W =
[[145, 135, 137, 122, 133],
 [111, 111, 114, 127, 139],
 [116, 140, 141, 144, 109],
 [134, 126, 128, 123, 125],
 [155, 142, 138, 117, 129],
 [148, 116, 116, 103, 149],
 [119, 139, 140, 139, 114],
 [149, 137, 137, 122, 131],
 [107, 104, 110, 130, 141],
 [131, 126, 127, 126, 129]]
Rows and columns are counted from 0.
row 0 col 0	145
row 4 col 4	129
row 6 col 0	119
row 3 col 4	125
row 7 col 4	131
row 2 col 3	144
row 8 col 3	130
row 0 col 1	135
row 2 col 4	109
row 6 col 2	140
row 5 col 1	116
row 2 col 1	140
row 9 col 2	127
row 8 col 4	141
row 4 col 3	117
row 1 col 3	127
row 8 col 0	107
row 8 col 1	104
row 6 col 1	139
row 5 col 0	148
row 7 col 1	137
row 4 col 0	155
row 5 col 2	116
row 0 col 4	133

a =
[[128 118 135 127 113 129 125 140]
 [128 126 130 128 121 130 131 122]
 [127 120 133 124 128 127 131 137]
 [126 130 129 128 122 125 126 140]
 [129 136 123 140 127 129 123 105]
 [132 140 126 121 119 127 127 121]
 [130 127 118 124 141 127 127 119]
 [129 136 130 120 136 129 122 119]
 [133 132 129 117 127 128 133 131]
 [126 127 135 133 117 128 125 131]
 [125 138 122 134 137 130 132 132]
 [128 123 132 127 136 125 126 147]
 [132 127 131 132 135 124 126 125]
 [129 137 128 139 135 129 129 151]
 [128 126 126 128 100 128 131 123]
 [126 129 121 124 127 126 130 102]]
Rows and columns are counted from 0.
(0, 0) => 128
(3, 6) => 126
(0, 6) => 125
(7, 0) => 129
(4, 2) => 123
(10, 7) => 132
(14, 7) => 123
(15, 2) => 121
(12, 5) => 124
(12, 7) => 125
(8, 2) => 129
(7, 6) => 122
(3, 5) => 125
(0, 1) => 118
(1, 6) => 131
(10, 3) => 134
(10, 4) => 137
(14, 4) => 100
(13, 2) => 128
(7, 7) => 119
(12, 2) => 131
(0, 5) => 129
(7, 1) => 136
(0, 3) => 127
(9, 3) => 133
(8, 0) => 133
(5, 6) => 127
(2, 0) => 127
(4, 7) => 105
(4, 1) => 136
(15, 0) => 126
(9, 1) => 127
(7, 4) => 136
(5, 1) => 140
(5, 0) => 132
(14, 1) => 126
(2, 5) => 127
(13, 7) => 151

A =
127	127	127	114	114	130	119	128	151	139	124	120	128
131	124	123	128	127	129	123	128	137	130	130	127	126
141	127	112	129	126	131	117	141	124	136	123	123	138
131	131	136	108	111	124	113	136	150	130	124	119	126
A[0,0]: 127
A[3,7]: 136
A[:, 2]: [127, 123, 112, 136]
A[-2,-5]: 124
A[3,1]: 131
A[-2,-11]: 112
A[1,6]: 123
A[-2,-2]: 123
A[3,-3]: 124
A[-4]: [127, 127, 127, 114, 114, 130, 119, 128, 151, 139, 124, 120, 128]
A[0,-7]: 119
A[2,9]: 136
A[:, -9]: [114, 127, 126, 111]
A[-4,9]: 139
A[:, -5]: [151, 137, 124, 150]
A[3,-9]: 111

X =
129  126  127  129  128  128  127
148  106  132  139  124  138  125
145  110  131  137  125  136  125
140  106  114  140  119  119  109
122  135  133  121  130  131  135
145   98  108  145  116  115  101
129  128  128  130  128  128  128
134  125  130  133  128  131  128
150  105  133  140  124  139  125
117  137  120  124  128  118  124
133  122  128  131  127  130  127
115  138  118  123  128  115  122
X[0, 0] => 129
X[:, 1] => [126, 106, 110, 106, 135, 98, 128, 125, 105, 137, 122, 138]
X[6, 3] => 130
X[2, 4] => 125
X[8, 4] => 124
X[8, 2] => 133
X[3] => [140, 106, 114, 140, 119, 119, 109]
X[5, 3] => 145
X[:, 5] => [128, 138, 136, 119, 131, 115, 128, 131, 139, 118, 130, 115]
X[2] => [145, 110, 131, 137, 125, 136, 125]
X[4, 0] => 122
X[4] => [122, 135, 133, 121, 130, 131, 135]
X[0] => [129, 126, 127, 129, 128, 128, 127]
X[8, 6] => 125
X[9, 5] => 118
X[9] => [117, 137, 120, 124, 128, 118, 124]
X[3, 0] => 140
X[10, 0] => 133
X[4, 5] => 131
X[11, 2] => 118
X[9, 2] => 120
X[2, 3] => 137
X[4, 1] => 135
X[1] => [148, 106, 132, 139, 124, 138, 125]
X[3, 5] => 119

M =
[[133 140 127 127 126 135 128 119 134]
 [135 117 134 119 140 134 123 142 133]
 [137 131 118 118 129 129 122 126 125]
 [129 134 138 123 139 132 121 129 133]
 [136 135 154 129 127 133 127 111 119]
 [124 134 118 131 134 128 121 138 124]
 [123 119 136 136 136 132 131 134 132]
 [131 125 132 111 142 134 127 135 140]
 [130 125 119 125 132 130 151 131 127]]
M[0,0]: 133
M[8]: [130, 125, 119, 125, 132, 130, 151, 131, 127]
M[2,1]: 131
M[0,8]: 134
M[8,7]: 131
M[:, 1]: [140, 117, 131, 134, 135, 134, 119, 125, 125]
M[7,8]: 140
M[3,8]: 133
M[5]: [124, 134, 118, 131, 134, 128, 121, 138, 124]
M[8,2]: 119
M[5,5]: 128
M[3,4]: 139
M[:, 5]: [135, 134, 129, 132, 133, 128, 132, 134, 130]
M[:, 6]: [128, 123, 122, 121, 127, 121, 131, 127, 151]
M[1,4]: 140
M[8,1]: 125
M[8,8]: 127
M[3,6]: 121
M[2,6]: 122
M[:, 2]: [127, 134, 118, 138, 154, 118, 136, 132, 119]
M[:, 8]: [134, 133, 125, 133, 119, 124, 132, 140, 127]
M[6,5]: 132
M[7,6]: 127
M[1,1]: 117
M[8,5]: 130
M[6,8]: 132
M[2,8]: 125
